A small network was shown many inputs. Here are its activations along a few directions, one row for each input.
Each table varies a few parts of the input and shows all the possible inputs, shuffled.
A made-up example of a description, with smaller parts first: values(2) and (point or line(9) or (ring(5) and line(6))).
Shared parts are said once, and a part with two or three values counts as separate values.

Other details of the inputs vary at random and push rows far along two fixed directions, the same in every table; ignore that.

Table:
r1: [  9  21   4  -1   2   3 -17   7 -14  10  -7 -43 -16 -14 -20]
r2: [-30 -15  18 -15 -14  -6   8  -6  27 -29  -7  41  21  38 -15]
r3: [ -1   5   6   1   9  -8  -9 -26  14  21   2  29   3   5   2]
r4: [ 26  -4 -11   9  11 -12  15  28 -36  -3 -15 -16   0   0  23]
r5: [  5 -11  -6  -6  -6  18   4   1  10  12  19   5  -8  -1   1]
r6: [ -2  23  -6  24  18 -27   9   7 -30 -29 -20 -19  17 -24  32]
r7: [ 19 -16   1   1 -10   2  -7  19 -15  16  -9 -44 -16 -14  17]
r8: [ 23  22  -1  -6  21   4  -5  -9  -7  31   4  26 -13  22 -33]
r9: [ 24 -13  -9  -9   9  19   2  -9  13  48  21  35 -15  10  -7]
r10: [-21   0  11  -6  -8  -1  -9 -26  28  -3   7  21   7   8  -6]
r11: [ 18   1   8   8   3 -14  -9   5 -17   9 -18 -29  -3  -4  27]
r12: [-31 -24   1 -12 -27  23   7   2  26 -24  16  -2   1  -3 -13]
r13: [-22  -2   9   4  -5 -20  17  14  -9 -52 -22  10  28  17   8]
r14: [ -1  17 -21  21  13 -10  12  17 -24 -27  -4 -27  12 -35  23]
r15: [-35  -7 -11   4  -7   0  36  29  -8 -71   2  12  28   0  -1]
r16: [ 25 -14   1  -8  -4   8  -5   4  -3  33   2  -3 -15  12   8]
r17: [ 30  -5  -8   9  10  -8   7  26 -31  13 -14 -21  -6  -2  25]
r18: [-12  21   3  -6  -1   3  -3   4  -1 -19   0  -9   0  10 -31]
r19: [ 18   1 -10   0  14   9  -5 -26  13  41  22  47  -9   4  -3]
r20: [  9   2  10   4   2  -1 -26 -28   8  39  -2 -17 -14 -23  10]
r21: [ 16  20   1  -8  16   6  -9  -9   1  34   3  21 -13  21 -36]
r22: [-22  -5  -2 -10 -10  16  -2 -23  37  -2  27  33   2   5 -17]
r23: [-56 -10   0  -4 -28  10   5  -5  32 -56  16  -2  16 -15 -16]
r24: [ 11  -6  11   6  -7 -12 -16   4 -14   7 -22 -48  -7 -18  24]
Description of these inputs: line(4) and (point or ring(5)).
- The inputs of r20 and r3 match in every part but the line(4) part. If r24 is changed in the same way as r20 into r3, which row does it become? => r2
- List by row number the other rows that have the line(4) part in common with r5. => r10, r11, r16, r18, r22
- Which other rows does r23 become when the line(4) part takes its other values? List them by row number. => r14, r19, r22
- Which other rows does r13 become when the ring(5) part takes its other values? List them by row number. => r4, r6, r15, r19

Table:
r25: [ 26 -11   3  -7   1   8 -14 -14   5  49   6   4 -22   3   2]
r26: [  6  -5   1   6  -3  -6  -2  13 -14  -4 -12 -35   0 -15  24]
r27: [-18 -15   3  -9 -16   7   1  -5  18 -12   7  11   2   8  -7]
r28: [-19   9   2  -2  -2   0   2  -6  11 -20   5  13   9   6 -14]
r29: [-20  14  -6  11   5  -9   8   4  -6 -34  -4  -6  16 -16   5]
r30: [-21 -17   3  -8 -16   8   5  -4  20 -13  10  13   4   5  -7]
r31: [-36   4  11 -10 -11   0   6  -6  22 -35   3  24  15  21 -28]
r32: [ 48  14  -6   6  25   0 -23 -27  -5  77   5   9 -24  -9   8]
r33: [ 35  -3  -4   8   7   2 -14  -3 -11  43  -1 -25 -17 -19  28]
r34: [-40 -23   9 -15 -25  12   6  -9  37 -29  14  29  14  15 -13]
r35: [-16  17  -1  13   3 -17   6  13 -19 -40 -19 -23  16 -14   8]
r36: [ 36  14  -1   4  20  -3 -17 -21  -6  56   0   7 -17  -4   3]
r37: [ 21  11 -15  20  18 -18  19  34 -45 -21 -20 -27  10 -14  33]
r38: [-37 -16   5 -13 -22  12   7  -4  31 -30  14  23  10  11 -23]
r39: [ 14 -19   9 -21   3  11   1 -18  26  43  13  71  -7  50 -24]
r40: [-18  -9   5   1 -13  -3   6  11  -1 -33  -7 -19  10  -6  10]
r41: [ -6  16  -9  11   4  -5   6  16 -19 -25  -6 -32   6 -23   8]
r42: [ 43  11  -2  -1  17   6 -20 -14 -10  64   4  -5 -28  -4  -2]
r43: [ -5  13  -7   8   2  -4   3  13 -16 -22  -7 -27   4 -14   3]
r44: [ -2 -23   6 -24  -2  16   7 -23  39  29  24  87   0  51 -29]
r45: [-11   7   1  -1  -4  -1   2   8  -3 -17  -5 -13   3   0 -10]
r46: [-11   3  -5  10  -6  -5   8  22 -17 -38  -9 -36   8 -21  12]
r47: [ 14  -5  -2   4   0  -4  -3  10 -15  12  -8 -30  -7 -13  18]
r48: [-21  13   3   3  -1  -6   5   5  -3 -35  -4  -5  12   0  -9]
r49: [  2   2  -2   9  -3  -6   2  20 -19 -16 -13 -41   1 -18  13]
r50: [ 32  21  -9  13  22  -4 -11  -6 -19  37   1 -17 -15 -23  14]
r51: [ 38  -4  -3  -3  18   0   0  -4  -9  47   1  30 -12  22   4]
r52: [-34 -15  11 -15 -21  10   5  -1  27 -32   8  20  10  18 -26]
- What is each input in this table made of? => line(4) and (point or line(6))
- The inputs of r38 and r46 match in every part but the line(4) part. If r34 is changed in the same way as r38 into r46, which row does it become? => r33
- List by row number the other rows that have the line(4) part in common with r25. => r36, r40, r42, r48, r51, r52
- Which other rows does r35 become when the line(6) part takes its other values? List them by row number. => r26, r31, r45, r47, r49

Table:
r53: [ 51  -3  -2   2  12   0 -23 -15  -5  69  -1  -3 -21  -1  25]
r54: [ 18 -29   8 -39 -13  34 -17 -37  57  74  34  81 -24  59 -45]
r55: [-44  11  11 -14   3 -12  21 -12  23 -48  -5  87  33  61 -48]
r56: [-36 -13  10 -26 -27  20   6  -7  39 -28  22  38   4  41 -40]
r57: [-33   4   3  -1 -12   6   7  -3  15 -40   9  -8  14  -3   7]
r58: [  7 -17  10 -18  -7   5  -8 -12  17  24  -3  27  -4  33 -10]
r59: [-49   3   8  -1 -18   5   2 -15  26 -49  10   3  15 -12 -16]
r60: [ 19 -15   3  -3   3  -6   4   7 -14  16 -13  -6  -5   9  17]
r61: [  2  21 -13  23   5  -6  -5  12 -28 -25  -6 -58  -2 -50  15]
r62: [  4 -34  -3 -13 -14  11  10   7   9  12   7  28  -8  16  -7]
r63: [ -5  -5   6 -20 -11  22 -23 -28  37  45  21  18 -23   7 -43]
r64: [-47   4  12  -5 -19  -1  19  27   0 -77  -5 -15  24  16 -11]
r65: [ 18 -27   2   1  -4  -5  -3  -5   3  29  -2  13  -7  -1  22]
r66: [ 55  -3   1  -5  16   8 -15   1 -13  71  -1  -3 -24  12   8]
r67: [ 15   4   7  -3   0   2 -17 -20   8  27   6   0 -11   7  11]
r68: [ -3  10   9  -1   0   2 -16   1   2  16  -4 -30  -9 -15 -16]
r69: [-42 -17  -6  15 -16 -10  29  31 -10 -75 -11 -22  30 -25  32]
r70: [  2 -13  23 -27 -11  17 -28 -50  47  55  16  56 -21  36 -46]
r71: [ 30  22  -2  23  13 -15 -23  -6 -28  20 -14 -53 -14 -43  27]
r72: [ -6  10 -14  22   1 -12  14  31 -32 -46 -17 -57  18 -37  44]
r73: [-21   4   9  -4 -11  -5   5   8  -4 -41 -11 -14  10  12   0]
r74: [ 12 -15  -2  10   2  -9  18  37 -34 -14 -18 -27   3 -11  24]
r75: [ -4  23   2  21   4 -15   2  31 -39 -43 -24 -67   7 -36   9]
r76: [  0  10   0   1   2   8 -24 -28  18  38  11 -19 -16 -34   0]
r77: [-25 -19   1  -2 -12   4  16   3  16 -27   7  10  15   0  13]
r78: [-75   2  13  -2 -31  -9   0  -2  28 -82  -4 -16  30 -11 -19]
r79: [ -6  32 -19  15  26 -14  21   8 -24 -34  -2  18  19  -7  -4]
r80: [ -6 -27   0 -15 -12  19   6 -12  32  13  24  41  -2  22 -13]
r81: [-40  -8   5 -21 -22  23 -16 -34  56   4  30  28  -4   4 -45]
r82: [-32   2  -1  -4 -14   9  10   5  13 -49  13  -6  12   3  -6]
r83: [ 17 -17  -3   9   3 -17  10  24 -33  -3 -25 -26   0 -11  32]
r84: [ 63  41 -15  24  51 -25 -12 -13 -41  62 -13   9 -10  -9  25]
r85: [ 14  18   6  -9  30  -1   5 -15   9  31   8  79   2  49 -40]
r86: [ 46  15   3   5  17  -4 -38 -22 -12  89 -10 -38 -35 -24   6]
r87: [ 21  13  -5   7   5   3 -13   1 -17  17  -2 -32 -19 -23  -5]
r88: [ 39  -1  -7  20  14 -15  -2  14 -33  22 -15 -40  -7 -25  49]
r89: [-18  23 -11   0  15  -9  24  11  -8 -42   0  47  21  26 -31]
r90: [ 26   0 -15   7   6   6  -3   9 -13  18   2 -22  -7 -14  21]
r91: [ 60 -18 -16  10  16   7 -11  -2 -19  79   7  -8 -31 -22  33]
r92: [ -7 -17   7  -9  -7   2  17  20  -1 -18  -3   6   8  19  -1]
r93: [ 19  45 -22  31  41 -26  15  10 -49 -11 -15 -14  16 -33  31]
r94: [-41 -19  -4  -5 -24   0  33  36  -1 -78  -3  -5  24  12  -5]
- The inputs of r88 and r77 match in every part but one. If r53 is changed in the same way as r88 into r77, which row does it become? => r72
- The inputs of r68 and r81 match in every part but one. If r92 is changed in the same way as r68 into r81, which row does it become? => r80
- What is each input in this table made of? => ring(6) and (point or line(6))
- List by row number the other rows that have the ring(6) part in common with r60. => r55, r58, r70, r73, r83, r86
- Which other rows does r82 become when the ring(6) part takes its other values? List them by row number. => r56, r57, r64, r67, r73
- Which other rows does r75 become when the ring(6) part takes its other values? List them by row number. => r59, r61, r70, r71, r87
